Each row below is a small network's average activation on inputs in which a field has the value named, seen along a few directions.
Values that are neighbours, or in one group, have similar rows; names and order tell nothing.
(in the rows, 500 means zero)
Strong random noise was added to every row along 7 fixed directions; ignore it. To show where, here is one row again and again, with new noise each time:
[809 598 270 616 437 462 587 504 659 896 346 787 300 661 588 601 500]
[462 414 444 617 758 466 595 603 554 146 865 522 720 388 447 452 700]
[563 489 322 737 537 847 748 776 489 571 699 600  90 600 500 452 681]
[344 491 482 317 371 372 300 665 230 320 402  35 343 672 516 589 490]
[708 557 342 659 684 427 469 516 628 639 714 307 212 456 514 578 608]
[498 551 439 399 804 508 599 448 817 555 372 570 484 438 329 486 615]
[821 634 439 386 419 252 409 391 524 855 389 612 533 349 715 483 418]
[485 499 436 553 563 735 638 718 429 480 672 439 226 452 509 395 645]
[469 250 501 873 551 590 577 392 474 191 507 492 782 660 434 655 526]


Field L:
l2: [728 496 509 632 590 408 443 204 699 752 196 466 525 499 477 662 421]
l5: [273 568 538 415 171 702 380 551 270 632 335 362 123 750 538 495 363]
l4: [330 551 624 437 563 764 454 370 498 413 633 506 445 401 336 454 451]
l7: [639 447 555 549 449 442 549 448 544 662 454 735 662 340 559 513 485]
l9: [320 584 464 297 387 321 425 730 388 259 601 505 650 576 560 488 540]
l6: [298 568 363 298 679 411 554 660 880 505 391 716 308 856  17 625 565]
l8: [311 503 394 373 601 189 526 614 680 170 424 691 853 840 349 637 546]
l10: [579 533 554 752 312 575 433 355 392 618 631 500 459 522 677 494 361]
l1: [505 714 715  70 487 478 448 334 575 817 351 535 577  67 593 153 320]
l3: [561 417 446 518 464 292 410 542 458 485 539 232 308 570 534 641 541]
L is arranged as a line.
Question: A walk along L starts at l3 and steps to its neighbour l7. Put l2, l4, l9, l10 in the order it reaches them.
Answer: l2, l9, l10, l4
Question: Fewest steps between l5 and l8?
Answer: 4

Field H:
h9: [493 479 581 566 435 621 428 445 353 565 527 202 312 421 576 477 451]
h7: [361 545 467 394 441 562 522 626 490 513 304 421 302 668 411 523 514]
h1: [466 500 481 632 436 690 539 535 417 543 572 523 380 554 520 490 481]
h4: [403 379 687 527 537 518 362 262 457 436 222 110 557 475 402 595 396]
h6: [625 391 433 758 395 471 459 592 282 384 739 299 377 572 660 584 541]
h3: [621 549 354 653 685 522 494 492 741 688 483 220  60 605 352 672 576]
h5: [623 707 372 330 386 274 399 512 586 770 415 752 456 595 543 546 434]
h8: [507 431 451 644 321 529 471 610 358 454 738 557 416 657 534 550 458]
h10: [436 623 445 363 627 503 508 589 641 548 528 441 303 517 426 470 568]
h2: [700 423 513 567 438 265 416 421 344 442 613 454 758 374 715 531 464]
H is arranged as a line.
Question: A walk along H starts at h8 and steps to its neighbour h5. Put h9, h7, h3, h10 in the order it reaches them.
Answer: h10, h9, h7, h3
Question: List every value one step from h2, in the order listed.
Answer: h6
